Each row below holds a small network's activations on one record, seen along a few directions.
Records have a field called J. Each example row is followed by its value.
Other fields move the rows too, some of them a lot.
(in the rows, 500 means zero)
Random noise pushes rows far along 7 fixed directions. That doesn't count. These rows show it; they differ only by the noise:
[479,519,563,241,282,524,520,420,499,736,651,325,559,617,539,654,655,572,489,335]
[596,545,455,613,505,707,560,691,483,285,482,285,682,571,527,220,351,548,527,599]
[320,462,662,445,402,317,667,540,561,390,229,406,480,501,832,507,470,724,523,601]
[874,633,474,805,733,344,728,762,456,41,436,426,513,449,576,260,159,596,513,741]
[137,549,378,453,345,618,545,543,594,388,577,231,774,532,570,260,640,520,503,340]
[569,442,572,407,318,576,633,573,545,504,410,126,655,795,691,410,394,742,552,538]
[307,554,483,450,414,463,584,532,557,418,491,367,612,478,610,408,567,569,483,439]
[428,366,778,372,317,788,441,666,406,534,483,451,469,540,682,634,559,534,617,666]
[510,450,758,342,432,388,549,813,497,465,952,593,321,467,551,963,683,488,574,622]

[641,478,417,514,395,294,666,213,419,482,614,175,534,740,629,526,498,531,622,223]
j6
[444,390,435,428,427,362,590,493,652,557,668,358,524,738,497,621,605,567,517,398]
j2
[463,446,670,490,381,707,517,652,438,429,560,336,607,626,663,513,465,542,621,597]
j9
[888,624,538,669,569,398,595,380,227,319,594,433,478,427,633,488,365,450,639,407]
j8
[538,697,361,491,681,414,434,340,452,635,320,829,408,159,311,427,509,388,305,450]
j3
[750,638,398,549,557,560,526,429,463,541,341,378,624,531,409,271,332,545,394,453]
j7
[421,559,683,365,401,638,386,488,339,612,698,667,410,283,501,692,704,330,518,392]
j7
[254,611,410,533,485,600,466,390,459,407,414,452,665,374,566,263,557,437,486,371]
j8
[640,613,361,375,372,590,462,101,410,781,536,274,619,615,380,399,565,484,471,161]
j1
[608,471,294,793,601,564,506,441,320,194,803,408,520,523,423,357,520,230,685,332]
j6
[454,463,491,428,388,626,444,350,510,653,377,357,559,618,495,404,497,602,478,451]
j1
[452,491,439,476,473,577,416,406,538,669,369,535,501,531,440,454,486,499,452,485]
j9
[370,576,387,456,511,435,536,610,686,517,519,486,649,532,371,440,513,601,372,470]
j9
[266,512,463,453,411,285,515,502,564,466,924,479,495,447,493,690,764,361,558,300]
j5
[505,526,639,483,434,584,480,501,357,452,578,483,491,432,624,583,543,453,598,489]
j8
[680,467,561,512,341,370,600,325,266,456,837,218,486,653,692,665,604,403,727,237]
j7
[452,521,535,533,517,459,602,738,606,302,499,476,532,470,589,423,367,591,478,633]
j3
[895,736,297,571,537,396,565,151,378,597,341,304,617,516,441,219,335,513,447,254]
j5
[268,438,396,633,512,483,532,560,539,262,670,454,555,443,542,420,623,359,619,423]
j2
[529,579,325,572,512,221,628,374,530,402,688,354,571,587,504,448,566,467,519,271]
j5
[647,368,661,375,384,621,479,556,457,641,652,374,430,733,492,694,519,586,596,570]
j1
[360,539,471,267,417,378,520,328,719,790,161,410,553,593,481,431,496,763,333,439]
j4
[104,358,405,437,408,684,399,568,662,525,556,517,601,538,401,475,715,434,488,452]
j2
[679,466,330,577,488,801,423,467,445,525,591,271,656,699,331,273,377,436,540,442]
j6
[498,493,575,534,368,559,541,428,259,366,771,353,524,468,675,568,627,331,699,343]
j3

Which value of J does each new row have?
[187,518,461,532,467,488,434,456,484,419,602,591,510,295,528,488,724,305,564,367]
j5
[437,635,506,439,550,339,571,551,545,467,504,582,479,315,511,508,519,520,414,513]
j3
[227,378,670,323,327,589,479,452,500,633,286,496,482,522,718,589,609,575,518,539]
j3
[403,539,615,363,355,748,351,534,367,610,802,490,533,407,448,613,708,303,584,415]
j5
[376,600,320,550,655,141,572,320,590,476,495,700,416,284,415,500,605,406,394,331]
j2
[358,616,434,609,608,34,705,523,613,236,384,593,441,261,625,465,435,581,425,531]
j3
[516,422,605,557,580,628,376,545,456,488,375,721,330,380,472,579,467,441,487,689]
j6
[367,587,559,435,528,233,613,578,590,417,633,577,483,405,593,647,573,586,464,470]
j8
[511,477,513,566,344,622,514,272,294,464,430,224,618,577,704,349,514,436,658,301]
j7
